A small network was trained on invented records. Each row is its activation on one of them, seen along a few directions.
Here are examples, each followed by its value of one field, E.
The word none means that the record has no E.
The largest differences between rows may come from other fields.
(in the rows, 500 means zero)
Random noise pushes rows far along 2 fixed directions. That doesn't count. These rows show it; they differ only by the noise:
596,481,465,579,453,309,462,561,448,526,353,287,385,649,484,398,600,403,472,695,496,463,556,529,387,389
444,555,463,465,549,542,468,533,490,572,403,527,594,398,474,405,540,472,438,603,487,471,548,375,370,386
440,371,608,408,501,681,528,240,681,601,508,616,303,443,462,840,381,458,296,464,671,402,590,398,537,544
557,495,468,549,476,372,465,546,464,538,368,351,431,586,481,411,581,421,460,668,498,463,555,490,387,392

655,659,319,735,399,154,423,864,276,328,433,357,600,699,561,89,699,435,775,586,248,632,370,621,437,368
e5
435,459,540,381,577,572,514,393,532,512,420,451,482,491,470,501,534,502,340,552,575,473,520,455,457,494
e7
405,373,608,397,481,796,567,197,686,560,594,693,391,375,481,938,288,570,345,329,748,412,538,422,676,630
e1
617,491,525,580,457,326,465,497,556,480,477,398,385,669,479,495,556,518,525,544,506,548,527,616,533,502
none
520,314,622,421,450,546,543,246,633,494,487,409,185,655,495,779,449,451,314,462,689,434,529,554,600,610
e7
401,437,560,353,609,637,528,335,560,575,451,415,523,399,453,546,480,530,288,590,644,405,542,435,513,529
e8
545,537,451,578,522,383,443,598,434,422,433,424,518,583,488,346,609,491,542,574,424,553,492,541,422,378
e6
431,486,494,463,588,507,510,394,497,512,439,384,484,507,498,479,541,498,364,614,581,450,496,469,491,475
e2
510,339,560,414,450,553,498,315,605,537,462,324,276,592,483,643,478,481,358,537,665,411,582,517,542,538
e8
644,542,424,657,417,252,443,727,393,424,461,409,458,656,515,299,616,391,652,573,318,560,468,587,430,417
e5
589,415,564,490,437,444,508,450,505,479,467,281,385,610,479,529,519,483,468,534,593,448,526,605,547,539
e4
593,523,452,552,511,344,469,669,392,440,412,338,577,577,456,285,596,518,558,619,423,538,494,593,441,418
e1
661,427,565,704,266,329,566,461,568,489,657,595,131,744,600,869,346,393,652,317,516,510,439,658,693,672
e6
559,433,508,589,475,370,454,440,483,408,492,322,305,704,521,491,595,462,509,545,497,520,507,604,496,463
e5
574,398,554,588,415,503,564,383,575,509,558,644,319,554,470,855,354,475,474,416,591,470,511,540,630,601
e3
329,435,596,290,566,795,564,293,605,626,489,644,518,324,504,698,382,531,291,425,669,417,541,349,497,586
e7
377,395,622,340,604,746,531,245,664,489,636,651,408,386,466,747,400,527,338,370,585,469,498,446,619,605
e2
550,296,590,470,450,495,506,250,663,495,522,364,129,669,479,770,460,427,334,514,657,419,558,561,616,570
e2
458,624,525,469,494,558,543,574,500,557,596,696,640,362,551,488,446,482,600,365,414,525,451,442,498,581
none
483,378,569,368,450,669,510,327,632,552,530,479,407,443,460,676,418,518,395,449,646,420,574,459,584,581
e4
668,434,483,644,377,346,496,576,502,457,550,493,355,618,467,591,468,424,599,493,435,505,503,603,584,540
e3
637,460,450,694,345,309,550,561,441,431,580,491,325,689,554,648,421,451,651,451,473,519,416,640,650,589
e6
629,436,503,573,419,302,467,534,443,551,355,131,366,666,486,394,597,411,464,715,566,406,583,587,426,436
e4
543,508,531,494,478,511,521,591,466,505,505,529,572,455,481,499,456,514,550,459,486,500,496,535,499,508
e1
375,633,498,443,603,570,527,496,474,643,439,592,686,338,527,427,512,513,451,545,505,476,537,357,349,466
none
773,397,503,718,232,241,490,607,489,418,538,402,188,790,509,654,459,390,686,456,463,517,493,701,609,534
e3
547,535,497,500,423,457,507,630,424,492,450,461,527,537,524,422,505,487,589,482,467,518,480,531,443,469
e8

Which value of E does each new row have?
657,299,585,544,380,295,521,354,540,448,408,163,79,866,507,650,548,391,380,590,647,442,524,686,567,566
e7
605,596,422,667,434,359,487,738,374,425,497,598,608,530,499,397,520,488,697,472,343,585,442,557,469,440
e3
621,549,445,561,433,291,457,720,317,470,366,205,569,628,501,187,653,476,636,640,407,521,529,600,340,398
e4
280,710,407,312,646,754,461,636,438,515,453,717,953,161,505,169,567,584,505,467,386,559,446,256,350,385
e7
366,510,528,360,630,622,522,432,466,555,451,498,609,393,500,430,532,526,386,543,521,479,527,409,384,493
e7
336,692,460,376,682,623,434,553,482,584,400,544,870,273,476,195,613,651,468,584,469,551,557,345,306,352
none
524,381,585,448,507,577,531,386,591,486,541,538,399,505,440,701,412,534,412,442,589,478,524,549,602,575
e1
587,382,577,560,424,418,546,406,585,584,597,464,264,611,517,737,399,456,506,462,551,449,561,602,594,649
none
429,579,506,443,538,628,527,549,513,480,599,739,625,336,509,516,438,488,547,364,412,531,426,420,527,528
e2
